Each row below holds a small network's activations on one input, seen along a few directions.
In each table, some parts of the input vary, and every possible input appears once, in random order.
Descriptions start from the smaller parts, as in this example, which fits no table here: values(2) and (point or ring(11) or (line(6) and ring(8))).
Shared parts are said once, and a part with two or three values counts as separate values.

Other details of the inputs shift rows strongly along two fixed directions, in all tables alike. That doesn't count.

Table:
row 1: [22  0 13 20  8  3 25  1  2  1  4]
row 2: [  9 -19   4 -16   1 -12 -20   7 -11  11 -13]
row 3: [ 23 -19  13 -23   7 -21   1   7   4   9  -6]
row 4: [ 8 11 13 20  4 -1 19 -5  4 -4  1]
row 5: [-20 -12 -24  -2  -1  -2 -29  -9 -12  -3 -11]
row 6: [-18  -8  -9 -15  -8  12 -28   0 -17  -2 -11]
row 7: [-14  19  -6  16  -6  28  22   6  -8 -14   5]
row 8: [-28 -10 -33 -14  -1   0 -35 -15  -7  -1  -3]
row 9: [-27  -5 -17  -6  -4   5 -51 -14 -11  10  -9]
row 10: [ 23 -23  21 -20   0 -10   3  10  -4   0 -20]
row 11: [-16  19  -9  11   3  14  -3 -13   0  -6  16]
row 12: [ 20 -16  15 -25   3 -25   4   6   7  11  -9]
row 13: [22  4  9 12  6 -6 23  2 13 -4 13]
row 14: [-19  28 -13  19  -4  11   2  -8   5 -11  20]
row 15: [-7 20 -9 33 -4 14 10  0 -1 -7 15]
row 16: [16  8  3  7  6  1 37 11  7  1 11]
row 17: [19  9 14 24  0 -7 26  4  9 -6  5]
row 18: [-12  26  -2  24   0  15  18   6 -12 -16  13]
row 19: [-29  -3 -19 -14  -7   3 -48  -1 -18   8 -10]
row 20: [ 28 -11  22   7   9 -12  13   0   4   4  -6]
row 21: [-19  15 -13   2  -5  26  10  -1  -7 -11  14]
row 22: [-23  -6 -19  -2  -9   2 -54  -9 -13   5  -1]
row 23: [ -7  20  -3  32  -3  11   6  -2  -3 -13  16]
row 24: [31 -4  8  8  6 -9 27  6 17  5  8]
row 25: [ 19  -5  14 -10   2   1  30   7   5  -6   1]
row 26: [ 14 -20   2 -19   7 -13 -16  -6   8  18  -9]
row 27: [  2 -16   7 -31  -6  -8  -6   0   2   3 -12]
row 28: [ 22   2  14   1   6 -11  41  13  13   2   4]
row 29: [  9 -20  14 -19  -3  -8   2   9   1   3 -23]
row 30: [ 21 -25  10 -28   0  -8   8   8   6  10 -13]
row 31: [ 14 -17  11 -21   5 -21 -14  -9  10  13 -11]
row 32: [-21  -3 -22 -10  -5   2 -46 -11  -5   5   6]
row 33: [ 26 -22  10 -16  10 -14  -3  -3   8  16  -5]
row 34: [-18  21 -16   9   0  18   6   1  -8  -6  19]
row 35: [-27  26  -9  28   0  18   2  -9  -1  -8   9]
row 36: [ 10 -21  11 -19   1 -23 -13  10   0  13 -22]
row 37: [ 28  -3  12   7   6 -15  27   6  21   3   5]
row 38: [-35   5 -13 -12 -10  -2 -46  -5 -18   0 -10]
row 39: [-15  23  -7  18   4  13  15  -8   8  -6  15]
row 40: [-18  27   1  18  -8  24  26   4  -8 -22   5]
row 41: [  0 -19   5 -30  -4  -7  -4   3   6   5 -13]
row 42: [-13  24  -7  34  -4  11  11  -1   4 -11  14]
Description of these inputs: values(2) and (point or (line(4) and ring(5))).
- The inputs of row 9 and row 26 match in every part but the values(2) part. If row 22 is changed in the same way as row 9 into row 26, which row does it become? => row 32
- Start at row 13 and move only the line(4) part, one step at a time. The first step leads to row 11. Which rows follow, in order? => row 3, row 25
- Which other rows does row 16 become when the line(4) part takes its other values? List them by row number. => row 24, row 26, row 30

Table:
row 43: [-14  19 -11  18   2   4   6   0   1  -4  14]
row 44: [ 7 -8  0  1 -3 -1  6  5 -4 -4 -5]
row 45: [-11  -4  -7  -6  -7  -2 -13   5  -3  -5  -2]
row 46: [-1 13  9  7  0 12 19  0 -3 -9  6]
row 47: [  5 -22   4 -17   0 -14 -28 -10   5   6 -15]
row 48: [  0 -19   0 -26   1 -19 -22   7  -2  11 -15]
row 49: [-12  21   0   6  -7  14  10   2  -2  -9  10]
row 50: [-4  4 -2  4 -5 -2 -6 -6  8 -2  2]
row 51: [-2 -4  2 -5  6 -7 -8 -8  3  5 -5]
row 52: [ -2  11   3   9  -7   7  23   3   5 -11   4]
row 53: [ -9 -21  -4 -17  -5  -2 -31  -3  -7   6 -18]
row 54: [-4  6  3  6  0 14  6  3 -7 -2  3]
row 55: [-10  19  -6  16  -1   7   0   2  -2  -6  18]
row 56: [ -8  -5 -17 -23   0  10 -11  -3   0   0   3]
row 57: [ -5  -6 -13  -8   1   7  -1  -8   4   5  13]
row 58: [ -1 -16   3 -29  -3 -17 -20   1   1  12 -19]
row 59: [ 7  5  6  1 -1  0 13 12 -2 -4  7]
row 60: [  2 -20  -1 -15   6 -13 -27  -5   0  16 -16]
row 61: [  4 -10  -1   2   1  -1 -12  -4   3   3  -7]
row 62: [ 3 13 -3 19  1  8 10  0 -5 -4 13]
row 63: [ 4 -1  9  3 -1  3 17 -1  2 -9 -3]
row 64: [ -8  -1 -12   1   2  -4 -17  -5  -6   6  -2]
row 65: [-4 13  2  6 -3  3 -1 -3  3  0 10]
row 66: [ 47 -21  35 -10  13 -22  47  11  14   7 -16]
row 67: [-9 15 -4 17  1 16 -1 -4 -4 -3 11]
row 68: [ 9 -3  4 -2 -1  0  4  7 -8  1 -1]
row 69: [-11  16 -11  21  -3   7   4   0   3 -11  14]
row 70: [-1  4 -9 14 -2  3 -2 -3 -1 -5  4]
row 71: [ -7   2   1  -4   1   2 -20 -10  -2   1   1]
row 72: [-11  -1 -10  -5  -1   0 -11   1 -11   3  -6]
row 73: [-4 17 -1 13  2  1 16 -3  7 -1  9]
row 74: [ 48 -19  31   1  14 -15  52  16  12   9 -13]
- What do these inputs look like to the network? => values(2) and (point or (values(3) and ring(5)))
- The inputs of row 46 and row 71 match in every part but the values(2) part. If row 45 is changed in the same way as row 46 into row 71, which row does it become? => row 69
- Which other rows does row 52 become when the ring(5) part takes its other values? List them by row number. => row 44, row 45, row 53, row 63
- Which other rows does row 62 become when the ring(5) part takes its other values? List them by row number. => row 55, row 65, row 67, row 71

Table:
row 75: [-12  30   8  19  -6  15  26   2   4 -15  14]
row 76: [ 13  -1  -4   9   8 -22 -17 -11  18  14  12]
row 77: [16 -2  8 -1  7  2 32 -3  9 -2  3]
row 78: [  9  14  -5  19   4  14  47  13   5 -11  16]
row 79: [-19 -14 -19 -15  -9  -6 -46  -1 -14   4 -11]
row 80: [ 16 -20   3  -2   3  -3 -10  -3  -5   6 -11]
row 81: [18  2 23 11  4 -7 21 11  0  0  0]
row 82: [-10  -8 -11 -25  -2  -8 -16  -1  -1   3  -8]
row 83: [ 23 -18  17  -2   5 -22   9  12   1   7 -17]
row 84: [ 30 -28  21 -10   7 -19  -3   0   5  13 -24]
row 85: [ 30 -27  15 -27   4 -16   0  10   4  17  -9]
row 86: [-21   5 -12  -2  -7   9 -37  -2 -17  -2   4]
row 87: [-32  -1 -14 -15 -11  -4 -36  -6  -5   0 -11]
row 88: [  5  19  11  25   1  13  43  -4  12 -12   7]
row 89: [-31  26 -27  20  -1  38   2 -10  -8 -13  20]
row 90: [-34  22 -15  -5  -6  19 -16  -7  -8  -9  14]
- What do these inputs look like to the network? => point or (values(3) and ring(5))
- Which other rows does row 87 become when the values(3) part takes its other values? List them by row number. => row 75, row 88
- Start at row 85 and move only the ring(5) part, one step at a time. The first step leads to row 90. Which rows follow, in order? => row 75, row 81, row 86
